Each row below holds a small network's activations on one input, seen along a few directions.
In each table, some parts of the input vary, and every possible input appears once, in random order.
Descriptions start from the smaller parts, as in this example, which fits no table here: one of 3 separate values, together with either a single point or one of 9 places around a ring or (one of 4 places along a line, together with one of 5 places around a ring).
Shared parts are said once, and a part with two or three values counts as separate values.
In the rows, zero is written as 128.

Other details of the inputs shift rows strongly along two fixed directions, in all tables alike. That doesn't count.

Rows:
R1: [134 129 126 125 138 125 135 122 116 126 135 133]
R2: [181  94 125 136 116 121 114 149  64 162  80 115]
R3: [140 142 132 190 167 163 152 133  90 137 103 120]
R4: [163 109 130 152 103 132 157 142  43 161  97 115]
R5: [120 158 135 146 165 141 152 119 174 111  91 121]
R6: [ 71 136 128 105 129  87 100 108 164 109 193 160]
R7: [123 107 128 135 102  85 102 122  67 156 176 151]
R8: [181 116 121 158 109 135 136 139  54 155 120 120]
R9: [100 114 121  91  86  88  88  97 154 129 158 124]
R10: [127 107 125 113  85  94 103 115 113 143 137 126]
R11: [143 151 132 166 158 163 170 128 119 126  77 109]
R12: [119 164 139 142 180 138 149 130 211  95  81 120]
R13: [114  91 119 118  98 114  88 113  72 156 160 137]
R14: [127 100 119 119 107 105  80 119  72 157 168 147]
R15: [121 162 137 110 170 169 160 143 209  92  92 125]
R16: [175 108 122 141 123 131 120 147  99 149  84 109]
R17: [ 82 114 124 112  93 102  91 104 141 124 186 141]
R18: [ 92 114 130  93  92  72 106 102 150 130 155 140]
R19: [181 109 114 149 116 140 128 133  57 160 117 117]
R20: [124 140 125 118 116 150 140 126 155 116 123 108]
R21: [163 131 128 167 132 150 132 153  80 144 134 131]
R22: [148 120 127 145 120 137 159 141  72 144  94 114]
R23: [101 108 118  86  91  91  86  96 154 131 152 130]
R24: [161 127 124 153 136 132 154 141  74 141 114 126]
R25: [131 108 117 104 106 108  99 109 104 142 153 137]
R26: [107 108 127  94  87  71  83 112 162 124 146 131]
R27: [116 111 124 153 121  83  86  97  65 154 165 145]
R28: [136 123 129 164 141 146 151 147  72 142 122 127]
R29: [171 134 126 143 154 164 155 148  98 133 101 125]
R30: [168 116 136 148 124 114 143 155  92 150  83 119]
R31: [113 140 126 138 134 158 130 130 152 118 148 120]
R32: [ 95 123 130 110 107  88  91 111 139 125 195 156]
R33: [166 118 133 146 116 134 146 147  87 149  94 117]
R34: [147 106 128 163 137 146 138 142  39 155 117 124]
R35: [134 162 134 123 158 157 147 150 224  93  94 108]
R36: [ 67 120 127  91 122 113  95 102 163 113 178 149]
R37: [120 161 126 115 152 181 161 135 204  94 106 112]
R38: [165 113 125 132 124 144 133 142  86 151  88 117]
R39: [132 172 135 130 162 164 169 142 202  89 129 131]
R40: [ 99 118 135  89 103  74  95 115 187 112 144 137]
R41: [ 91 115 123  91  77  94 101  98 147 122 163 129]
R42: [ 82 113 129 109  98  96  97 105 139 125 187 146]
R43: [178  94 128 136 122 118 119 150  62 159  77 119]
R44: [134 160 133 136 154 149 169 139 167 106 127 132]
R45: [126 144 123 132 148 152 120 134 152 119 152 135]
R46: [123 149 137 121 160 148 156 137 174 106  97 123]
R47: [118 149 134 122 154 162 166 134 163 103 101 118]
R48: [119 168 139 122 149 172 176 143 202  90 109 119]
R49: [100 131 118  95 103 102  97  95 173 112 182 132]
R50: [ 91 109 119  75  90 101  94  96 143 127 155 133]
R51: [120 177 132 138 169 177 145 145 205  93 147 130]
R52: [121 156 142 118 176 145 153 148 213  89  86 123]
R53: [108 104 117 122 104 121  94 111 106 143 165 132]
R54: [ 80 131 128  92 132 105  87 109 165 112 187 159]
R55: [168 121 123 175 135 123 135 118  48 158 107 123]
R56: [110 155 138 147 159 164 166 146 164 108 134 133]
R57: [127 148 138 127 160 129 153 151 188 101  87 122]
R58: [158 128 129 136 140 172 162 149  95 135  80 112]
R59: [114 105 125 111 100  80 113 113 104 143 130 132]
R60: [153 141 134 162 170 161 149 156  89 133 119 134]
Description of these inputs: one of 6 places along a line, together with either a single point or one of 9 places around a ring.
- Changing only the place on the line of 6 turns R17 into R21. The same change can be made to R34. Which row results? => R60
- Changing only the place on the line of 6 turns R9 into R49. The same change can be made to R10. Which row results? => R8
- A walk changes only the place on the line of 6. It starts at R40 and steps to R33. List the rest of the walk in order. => R48, R39, R42, R32
- Change only the place on the ring of 9 in R50. List by row number the other rows that result. => R4, R20, R22, R37, R41, R47, R48, R58
- List by row number the other rows that have the place on the line of 6 in common with R16. => R2, R12, R26, R30, R35, R40, R43, R52, R57

Rows:
R61: [120 116 124 108  97 131 131 114 118 133 120 116]
R62: [170  77 119 137  95 107  93 136  17 177 125 128]
R63: [198 169 131 170 187 214 187 181 144 117  64 107]
R64: [142  79 123 139  83  52  97 106  10 179 131 133]
R65: [ 60 142 135 105 141  85 107  91 209  96 147 142]
R66: [152  78 120 139  90  97 116 118  10 181 111 122]
R67: [105 115 121 129 108 117  93 113  93 140 204 152]
R68: [159 144 129 136 140 160 149 160 154 117 106 117]
R69: [151 140 126 117 134 180 144 154 154 117 108 113]
R70: [180 159 139 170 169 200 210 174 132 114  50  95]
R71: [156 147 139 150 163 141 148 160 144 125 103 135]
R72: [ 63 139 127  82 112  95 113  86 218  95 159 137]
R73: [ 44 137 125 101 112 100 102  79 165 107 218 154]
R74: [ 92 150 135 108 160 113 104 121 225  95 146 142]
- Changing only one part turns R70 into R68. The same change can be made to R65. Which row results? => R74
- Describe the family of inputs behind these rows. => one of 2 separate values, together with either a single point or one of 6 places along a line
- Change only the choice among 2 separate values in R67. List by row number the other rows that result. => R73

Rows:
R75: [211 114 127 144 105 182 151 190  55 157 108 111]
R76: [157 109 137 146  94  58 117 126  95 153 119 133]
R77: [ 98  93 119 114  44  72 115  73  47 158 179 125]
R78: [ 51 126 131 141 175  72  62  90 118 128 226 189]
R79: [128 131 121 110 140 122  82 129 173 120 159 132]
R80: [ 86  72 114  98  82  77  81  70  59 169 121 126]
R81: [134 136 119 131 154 216 157 137 128 121 110 112]
R82: [ 67 144 130 114 152 101 118  92 194  95 114 128]
R83: [217 113 130 154 122 131 149 181  69 159  74 119]
R84: [162 121 132 155 116 147 190 142  47 156  56 102]
R85: [149 137 140 137 148 127 172 151 156 112  60 110]
R86: [128 151 143 129 198 152 152 143 202 100  53 115]
R87: [ 98 130 123  82  92  78  86 121 206 108 198 145]
R88: [ 99 108 135 162 101  39  94 110  32 157 223 179]
R89: [139 143 125 128 123 200 187 152 127 112 122 111]
R90: [154 156 127 109 168 215 130 170 189  99 112 120]
R91: [107 173 150 150 158 131 192 133 194  91  87 119]
R92: [ 89 147 117 104 127 165 104 109 199 102 185 136]
R93: [165 121 117 176 136 186 162 126  28 158  90 100]
R94: [156 102 127 144 126  76  86 116  84 157 106 130]
R95: [ 94 152 126 102  99 145 134 120 201 101 193 135]
R96: [124 136 127  88 155 122  93 136 214 102 120 139]
- Changing only one part turns R90 into R75. The same change can be made to R93. Which row results? => R77
- Describe the family of inputs behind these rows. => one of 2 separate values, together with either a single point or one of 10 places around a ring
- Change only the choice among 2 separate values in R83. List by row number the other rows that result. => R96
